A small network was shown many inputs. Here are its activations along a few directions, one row for each input.
Each table varies a few parts of the input and shows all the possible inputs, shuffled.
A made-up example of a description, with smaller parts first: line(4) and (point or (values(2) and ring(5)) or line(11)).
Shared parts are said once, and a part with two or three values counts as separate values.

Rows:
R1: [ -1   9  10   6  -3   8   8 -17   8 -17  -3  15]
R2: [ -7   6   0  -5  -1   5   6 -14  -9 -20   3  11]
R3: [ -8  -6  -3   0   0   4  -3 -15  -4 -10   7  10]
R4: [  2  -3   6   2  -5  12  -4 -21  15  -3  -4  13]
R5: [ -4  -7  -4  -8  -3   9  -7 -18  -2  -7   2   9]
R6: [ 21  -1  -9  -7  12 -18  -6  47  -8  24   0 -34]
R7: [ -1  -1  -7  -6  25 -14   3  51   4  43 -16 -36]
R8: [ -3   2  11  11  -4   6   1 -14   8 -10  -2  18]
R9: [ -1  -4   6  10  -1   8   1 -20  12  -6   2  14]
R10: [ -8  -1   2   1  -2   5  -1 -13 -11 -13   5  13]
R11: [ 10   7 -13  -3 -18 -26   1  34 -13  20   7 -32]
- What is each input in this table made of? => values(3) or (values(2) and line(4))
- Start at R2 and move only the line(4) part, one step at a time. The first step leads to R10. Which rows follow, in order? => R3, R5

Rows:
R12: [ -5 -15  50  31  41  31 -17 -38  18  -4 -21  30]
R13: [ 13   9 -10  18 -12  -5  20 -18 -35 -58  24  42]
R14: [  8 -31 -20 -42   7 -18 -23  24  -8  36  32  -7]
R15: [ 30  15  23  24  -7 -15  22  39  17   5   2 -37]
R16: [-13  -3 -11   0 -25  13 -23 -41 -52 -29  12   7]
R17: [  1 -25  23   0  11  26 -12 -39  28 -22 -37  42]
R18: [ 47 -12  10   9 -30 -16  -2  27  28  41  18 -12]
R19: [-23  -7  26  31  47  44   4 -35  30  12   4  23]
R20: [  5   5   2  -4 -53 -18   7 -50   0 -19  19   0]
R21: [ -5 -14 -13   9 -56  12 -10 -35 -23 -18  12   0]
R22: [-22   6  -8  13  34  38  14 -48  47  -6 -12  14]
R23: [-27  29   6 -13  15  -5  17  47 -10  24 -33 -11]
R24: [ -7  -4  -7 -31  29 -12   6  30 -23  10  19 -29]
R25: [ 26   6   3  18 -23 -13 -17  44  30   6   4 -27]
R26: [-13 -22 -14  -2  -6 -23  -3  32   8  48  -1  -5]
R27: [ 27  46  22   3 -16  -9  -5  46  15  15 -25 -18]
R28: [  5  26  -9  13 -28 -34   7 -25  -6 -50  21  26]
R29: [-30   3   5   9  18 -14  31  40  -7  19 -11 -31]
R30: [ -2  -7  -5 -19   8  34  11 -52  50 -13 -31  30]
R31: [  8 -21 -33 -24  27  -8 -20  25 -23   4  15 -36]
R32: [-17  -4 -27  15   5 -11   0  22  -8  37 -22 -24]
R33: [ -2  21  -4 -51  26  -1  -7  34 -29  15  -2 -15]
R34: [ -3   0  -7  -6 -14   4  -2 -28 -48 -54  12  38]
- What is each input in this table made of? => ring(5) or ring(6) or (values(3) and line(4))

Rows:
R35: [-11 -10   1  -9  17  21  -2 -17   8   5  -2   8]
R36: [ 12 -15 -17  -6   6 -20 -13  30 -20  13  11 -24]
R37: [ 14  15 -10  -4 -12 -25   8  35 -18  16   1 -28]
R38: [ -7  -8  -9 -13  -3  10  -4 -20 -16 -11  14   7]
R39: [  8   1  14  13 -12  10   2 -20  28  -3  -4  23]
R40: [  4  -7 -23 -15  -6 -19  -7  29 -16  19   5 -28]
R41: [  9  13   0   3   8 -14  10  40   6  33 -15 -27]
R42: [-11   4   6  -8  22  11   3  -5  14 -17  -9  10]
R43: [-21  -4  13   9  15  12   3 -17  -1  -5 -13  20]
R44: [  9   5   4   8 -33   3   1 -23   5 -20  14  18]
R45: [  3   0  11  19  -6   4  -3 -23  28  -1   1  18]
R46: [-15  -9  -5  -1 -10   5  -8 -20 -18  -9  10  20]
R47: [ -2   4  -7 -11   2   0  -1  -8 -12 -31   5  11]
R48: [ 16   1   9   4 -30   3  -5 -21  -5 -18  -2  15]
R49: [  5   0  -8 -17   4   5 -11 -12 -17 -17   7   6]
R50: [ -5   0  11  15   2  10  10 -26  28  -7  -1   8]
R51: [ -1 -10 -12  -9  14  -7  -5  34   9  35 -11 -28]
R52: [-20 -11   5   4  10  15  -6 -17   7   7  -7  20]
R53: [ 12  13  15  11  14 -10   7  45   5  24  -4 -30]
R54: [  8 -18  -4  -2  26 -13 -10  33   5  29  -2 -23]
R55: [-16  -3   1   6  -5   6   0 -19 -26 -20   2  18]
R56: [-10   5  -4   0   0   5  10 -13 -18 -28   5  19]
R57: [  7   2  22   6 -10  15  -2 -18  21  -3 -16  13]
R58: [  0   2   1  10 -18   0   8 -29   4 -24  17   6]
R59: [  5   7 -16 -16 -12 -28   4  29 -14  20   2 -28]
R60: [  0  -4   0 -10  23  20 -10  -7   7  -1 -13   5]
R61: [-19   5   8   3  19  16  15 -10   8 -13  -9  18]
R62: [ -4   6  -6 -10   6 -12   7  34  12  35 -13 -31]
R63: [  4   4   1  13 -27  -2  -4 -25   5 -19  18  13]
R64: [ 22  12   2   7  -4 -21   4  40 -22  10   9 -28]
- Changing only one part turns R39 into R44. The same change can be made to R41. Which row results? => R37
- What is each input in this table made of? => values(2) and (line(4) or line(5) or ring(6))
- Change only the ring(6) part in R60. List by row number the other rows that result. => R35, R42, R43, R52, R61
- Change only the line(5) part in R37. List by row number the other rows that result. => R36, R40, R59, R64
- Change only the values(2) part in R47. List by row number the other rows that result. => R42

Rows:
R65: [ 29  16  31  23 -27  11   5 -26   9 -24   4  11]
R66: [ 19  18 -17  -4 -40 -33   8  20 -33  28  17 -35]
R67: [ 30   8  24  33 -16  22 -16 -23  46  14 -15  24]
R68: [  1   8  -5  25  -9 -15   9  48  39  45 -10 -31]
R69: [ -6  -5  -9   4 -27  -4   7 -48 -25 -28   9  22]
R70: [ -2  -6   7  -9  34   1   3  19 -31 -13  -8   7]
R71: [ 23 -10 -29 -21   1 -21  -6  21 -21  -2  22 -31]
R72: [ 20   9  -2 -28  19 -11   7  40 -10   9   1 -13]
R73: [-30   1 -23 -26   0   9 -15 -36 -27 -22  14  -1]
R74: [ 28   3   5  12 -57  -6 -24 -33  -3 -33  11  15]
R75: [  5 -11  -7  -3  29  -2  -8  29  37  31 -15 -32]
R76: [-17  -2   5  22   9   9   7 -22  44   3  -8  44]
R77: [-14 -23  11  -2  42   7 -17  12  18  17 -18   1]
R78: [-17   7  14  13  -6   3  22 -24 -11 -31 -20  34]
R79: [  1 -22 -19 -17   7   0 -18  10 -42 -12  16   2]
R80: [-37  -4   5 -23  22  26  16 -11 -14 -13   8  15]
R81: [  4  26   5  13 -17 -28  23  44  -4  11  -3 -41]
R82: [-39 -12   4 -10  35  33  -3 -19  29  19  -4   9]
- What is each input in this table made of? => values(3) and line(6)
- Changing only the values(3) part turns R81 into R68. The same change can be made to R80. Which row results? => R82
- Change only the values(3) part in R69. List by row number the other rows that result. => R76, R78

Rows:
R83: [ 15  11 -10  -8 -17 -19   5  25  -2  18   0 -27]
R84: [ 18  -7  21  28  -7  13  -4 -19  58  22 -15  10]
R85: [-32  -3   1   0   2  13   6 -24  -6  -8  -5  25]
R86: [ 14  10  -1   7  -6 -20   2  41 -13  19   4 -24]
R87: [ -9  -5   1   0  34  -3   1  34  -2  21 -10 -17]
R88: [ 16  19  14   9 -15   3   7 -12  -2 -35   8  14]
R89: [-10   7  -1  15 -36  -7   8 -18 -10 -13  13  11]
R90: [ -8   7  14  -1  24  20   8 -19   4 -30  -7  18]
R91: [ 16 -15 -19 -10 -18 -11 -18  -8 -19 -10  25  -3]
R92: [ -9 -25 -14 -20  19  10 -18 -19 -12  -5   7   6]
R93: [-10   1  -6 -20  20   0   3  19   4  21 -21 -14]
- What is each input in this table made of? => point or (values(2) and line(5))
- Change only the line(5) part in R93. List by row number the other rows that result. => R85, R87, R90, R92
